Here are a small network's activations along a few directions, averaged over the inputs that share one value of a field.
Related values have similar rows: they may be neighbours, one step apart, or belong to one group.
In the rows, zero is written as 500.
Random noise pushes rows far along 22 fixed directions. That doesn't count. These rows show it; they differ only by the noise:
531 448 702 593 729 423 604 342 290 278 442 629 507 378 511 334 654 389 588 463 666 410 536 677 452 577 598 461 702 532 511 562 617 473
618 399 587 548 513 578 212 526 510 497 447 422 438 548 324 346 540 424 179 450 542 557 595 380 611 587 438 659 468 519 299 350 730 426
564 629 786 515 676 615 429 727 469 538 445 758 391 266 511 555 807 368 738 475 501 558 590 535 523 433 589 400 303 574 522 576 367 610
744 468 421 268 636 448 417 733 637 359 524 464 431 645 560 392 467 512 481 465 514 571 409 301 662 459 439 584 618 470 560 412 670 595
377 491 630 505 687 513 316 573 467 453 578 289 659 526 449 569 622 168 378 396 510 556 689 357 545 649 480 566 703 716 432 390 488 487
592 364 571 662 435 369 624 499 689 613 516 452 648 496 525 471 577 558 549 686 652 434 282 429 485 497 753 300 580 487 530 277 517 503
588 517 351 806 117 546 505 383 520 369 588 613 501 549 164 343 444 551 435 576 316 212 951 728 651 569 416 491 403 366 646 522 563 554
629 575 443 601 508 804 352 704 439 490 551 544 618 492 446 453 477 545 734 599 498 603 843 503 359 710 505 530 487 409 329 541 472 626
748 623 410 699 429 497 482 504 530 645 281 660 405 396 406 555 452 508 417 485 798 502 466 577 501 613 456 527 538 554 355 346 850 649
560 656 540 753 319 373 551 520 452 525 559 318 457 452 607 255 354 615 391 546 437 351 645 455 489 698 600 570 408 502 471 663 420 581
434 528 544 454 544 467 391 300 210 355 449 662 473 190 578 500 551 709 651 427 556 432 573 691 288 393 476 465 383 478 378 699 499 463
515 359 707 480 734 617 369 758 452 535 576 571 593 613 729 530 591 358 629 676 256 425 732 361 629 690 668 830 597 428 464 364 561 244
520 669 621 703 284 517 551 135 577 689 452 498 421 679 386 313 443 403 266 451 560 682 802 559 508 553 637 408 552 715 334 410 383 483
687 593 511 558 437 632 517 471 437 638 460 661 604 521 776 549 607 262 411 590 425 561 508 696 458 372 620 309 455 381 301 555 455 468
188 496 720 571 467 410 590 335 479 566 837 443 514 258 311 380 487 518 613 602 848 337 466 471 509 696 699 537 821 262 636 294 346 546
308 510 406 454 189 554 479 287 522 745 559 510 735 570 431 414 365 671 533 372 657 599 770 541 379 457 532 554 766 526 540 193 567 487
466 389 379 529 575 613 782 593 570 553 528 379 612 445 495 501 568 611 679 663 726 582 381 557 179 491 571 277 518 272 248 671 573 677
385 235 486 382 608 513 645 521 474 564 464 391 416 564 391 600 430 245 445 512 393 358 473 413 611 593 468 748 566 523 684 414 566 285
657 684 222 283 600 723 694 719 640 509 444 661 329 559 347 619 457 607 753 483 661 648 545 548 398 449 398 455 386 406 568 330 581 748
186 539 600 464 617 417 520 369 561 345 708 441 504 537 442 659 486 471 677 548 604 560 464 388 547 684 450 488 692 672 497 597 315 589
729 465 685 492 594 303 279 591 390 636 533 527 393 390 838 342 595 585 351 580 531 388 629 390 468 456 819 678 557 357 341 328 568 241
492 389 659 596 539 408 634 444 531 361 546 767 562 371 711 654 837 356 704 701 452 399 537 633 483 389 573 111 360 643 416 764 428 583
394 694 222 510 388 535 400 432 462 299 587 519 601 353 363 691 396 541 395 430 656 372 472 646 553 554 150 444 424 456 523 361 667 732
585 679 495 546 367 651 405 742 341 833 307 682 275 223 542 429 421 614 621 315 672 631 660 579 400 477 378 626 337 466 542 730 432 620


Field U:
u2: 739 329 589 507 414 586 409 389 444 618 512 601 391 406 472 460 613 295 313 661 624 526 344 479 441 514 689 276 340 447 383 298 375 384
u5: 393 533 526 385 587 398 608 502 487 351 600 471 606 501 667 407 570 709 679 523 510 552 447 496 317 414 531 375 598 464 388 614 568 646
u3: 209 627 528 301 368 668 595 270 482 655 513 621 603 316 591 442 473 364 362 291 512 721 624 669 576 306 220 339 475 458 334 718 576 765
u6: 585 875 369 482 637 398 373 595 420 517 555 176 363 509 422 643 459 574 310 424 403 439 407 441 294 509 696 745 548 249 181 532 546 495
u8: 593 763 500 732 429 384 631 543 634 512 391 476 162 545 405 374 485 701 319 485 500 426 836 458 514 656 477 615 164 700 329 551 708 675
u11: 753 560 715 214 675 489 325 120 426 241 400 604 422 310 396 298 412 497 520 453 531 589 272 309 524 520 594 519 568 637 223 326 758 645
u9: 795 482 416 627 656 572 508 823 404 171 547 716 509 777 870 120 589 693 403 615 544 437 798 649 537 624 390 541 397 306 672 353 625 375
u7: 473 392 585 361 502 422 494 451 556 569 429 586 338 423 471 523 554 479 376 414 490 510 234 470 601 305 458 477 391 519 634 446 516 398
u10: 805 386 457 305 429 531 219 547 534 284 750 534 438 653 372 102 460 572 366 504 702 611 449 378 572 466 541 460 786 200 611 273 467 522
u4: 426 719 373 632 655 245 468 544 387 704 488 188 599 379 558 658 579 405 132 310 542 323 564 617 333 328 631 650 790 269 352 445 668 352
u1: 521 354 496 238 350 512 559 422 365 294 691 488 634 496 711 372 505 419 470 580 392 367 160 416 399 537 591 334 324 512 586 494 412 531
u12: 572 648 461 443 559 402 460 476 498 405 437 708 565 535 831 778 638 402 330 553 352 376 455 575 570 400 458 458 369 629 376 251 772 477
A value of U combines one of 6 hidden first parts with one of 2 second parts; all combinations occur once.
- u1 and u8 share the first part; u1 and u4 share the second. Which value has the first part of u4 and the second part of u8? => u6
- u10 and u12 share the first part; u10 and u3 share the second. Which value has the first part of u3 and the second part of u12? => u2

Field P:
p12: 653 552 519 326 501 454 441 555 413 517 516 581 288 301 528 522 410 447 682 474 498 486 421 384 524 505 563 482 435 561 650 613 264 574
p2: 367 580 739 864 385 348 666 275 674 564 470 622 381 417 508 501 605 662 425 699 651 383 455 557 578 582 600 350 220 643 337 483 547 551
p9: 421 520 769 267 424 601 482 605 565 615 699 253 642 404 344 115 546 693 718 414 456 615 398 212 308 482 873 538 523 385 434 442 410 699
p5: 550 644 289 84 517 537 582 506 258 539 538 539 533 318 959 351 354 443 346 337 495 416 778 635 395 252 366 574 510 275 547 312 684 521
p6: 640 361 485 764 236 497 256 262 683 606 450 314 587 230 137 453 257 489 376 661 541 444 508 350 720 554 399 360 455 489 313 502 510 640
p1: 546 638 485 562 587 471 408 521 489 489 402 427 487 530 628 262 273 692 383 358 632 643 666 451 604 602 340 619 563 585 603 381 498 500
p4: 450 475 557 474 788 500 472 439 390 582 404 614 448 355 425 678 754 322 497 386 501 481 914 718 441 249 571 449 528 483 553 312 394 229
p8: 395 540 159 468 329 410 406 659 386 545 611 183 813 656 529 875 373 340 512 383 173 354 416 462 369 571 492 707 823 489 571 714 469 452
p7: 857 530 526 577 541 546 338 642 338 422 287 491 351 530 560 355 365 584 593 499 285 558 638 307 360 777 571 747 380 718 245 814 636 539
p13: 262 548 406 514 488 666 653 509 733 569 692 317 638 754 376 564 382 443 446 644 306 465 774 477 695 578 462 619 520 350 593 202 413 442
p10: 232 505 368 208 411 689 489 330 417 577 580 727 402 580 634 664 437 647 379 497 590 625 315 641 424 341 295 539 303 310 481 321 439 313
p3: 179 449 661 688 397 331 747 489 696 817 497 334 422 470 508 464 521 568 424 534 591 530 480 417 491 482 544 522 559 530 409 712 505 550
p11: 645 653 327 590 605 552 676 399 380 719 370 414 562 267 623 607 372 354 355 586 435 270 943 703 371 466 629 552 422 331 299 217 681 391
P is arranged as a line.
- A walk along P starts at p5 and steps to its neighbour p3. Put p9, p6, p7, p11 in the order it reaches them. => p7, p9, p11, p6
- List every value one step from p8, in the order listed. => p1, p4
- Fewest steps between p13 and p10? => 8

Field K:
k8: 768 594 293 582 495 285 468 550 420 538 433 399 401 530 683 638 375 364 245 512 504 341 278 521 530 500 539 530 574 432 564 457 480 369
k1: 356 540 545 420 437 681 427 570 379 554 591 490 521 383 536 440 386 394 511 453 615 519 664 374 480 759 356 613 414 640 594 323 434 591
k13: 628 456 450 690 452 554 405 538 706 634 393 539 467 716 451 637 411 513 456 627 409 608 451 501 717 522 471 601 552 437 320 634 601 423
k14: 519 423 568 830 356 507 452 537 596 558 439 516 714 728 369 616 617 483 462 636 346 409 350 486 518 718 666 635 593 550 340 442 790 439
k3: 362 514 492 416 473 633 292 534 442 496 700 639 587 485 629 484 559 742 541 580 634 570 622 549 398 464 457 522 463 277 417 296 447 425
k4: 344 280 750 298 500 596 533 406 691 462 499 643 418 662 435 523 669 480 529 575 369 649 216 339 636 425 500 478 284 673 372 580 556 489
k5: 384 369 524 596 418 509 460 441 445 564 598 520 613 601 453 533 514 337 374 531 598 437 345 579 578 559 517 564 790 340 598 387 517 333
k11: 569 476 679 585 693 487 454 569 300 389 300 459 683 457 691 335 631 443 486 344 367 505 656 516 402 551 556 531 456 765 491 531 607 417
k12: 578 482 583 495 725 551 351 413 545 330 296 565 481 320 225 398 617 918 653 457 546 582 523 582 431 223 511 408 258 403 356 377 637 467
k6: 339 478 349 316 471 429 616 235 414 373 643 422 549 520 351 532 529 630 460 441 537 360 369 697 345 237 609 417 541 218 651 309 363 317
k9: 415 549 545 812 585 549 529 675 431 690 187 405 336 355 363 581 532 577 385 368 619 531 355 651 459 462 352 511 132 560 687 547 298 351
k17: 539 385 485 819 442 204 543 545 638 505 343 608 328 573 761 518 480 772 370 634 337 388 589 584 730 383 362 480 270 554 558 826 485 298
k15: 478 468 407 701 449 663 459 751 365 554 409 331 742 395 492 488 429 681 564 510 514 454 265 521 301 696 488 572 357 375 511 491 537 507
k7: 280 927 578 730 382 738 398 659 491 569 659 437 756 251 415 592 333 576 733 526 467 490 292 537 595 740 433 502 399 332 643 490 199 794
k16: 430 663 559 359 777 349 450 462 528 304 575 458 548 573 460 391 586 540 529 289 709 608 686 497 563 438 494 558 923 542 533 330 633 594
k10: 549 258 451 666 465 454 464 670 475 397 606 368 615 513 467 383 566 505 251 631 697 296 108 486 522 652 475 518 568 215 571 353 712 435
k2: 690 428 478 122 437 370 269 542 637 384 628 592 530 554 603 590 629 357 570 475 190 537 431 361 706 130 505 397 645 460 412 736 552 619
K is arranged as a line.
- List every value one step from k15, in the order listed. => k17
- List every value one step from k16, in the order listed. => k4, k2
- List every value one step from k7, in the order listed. => k14, k10
- List every value one step from k13, in the order listed. => k6
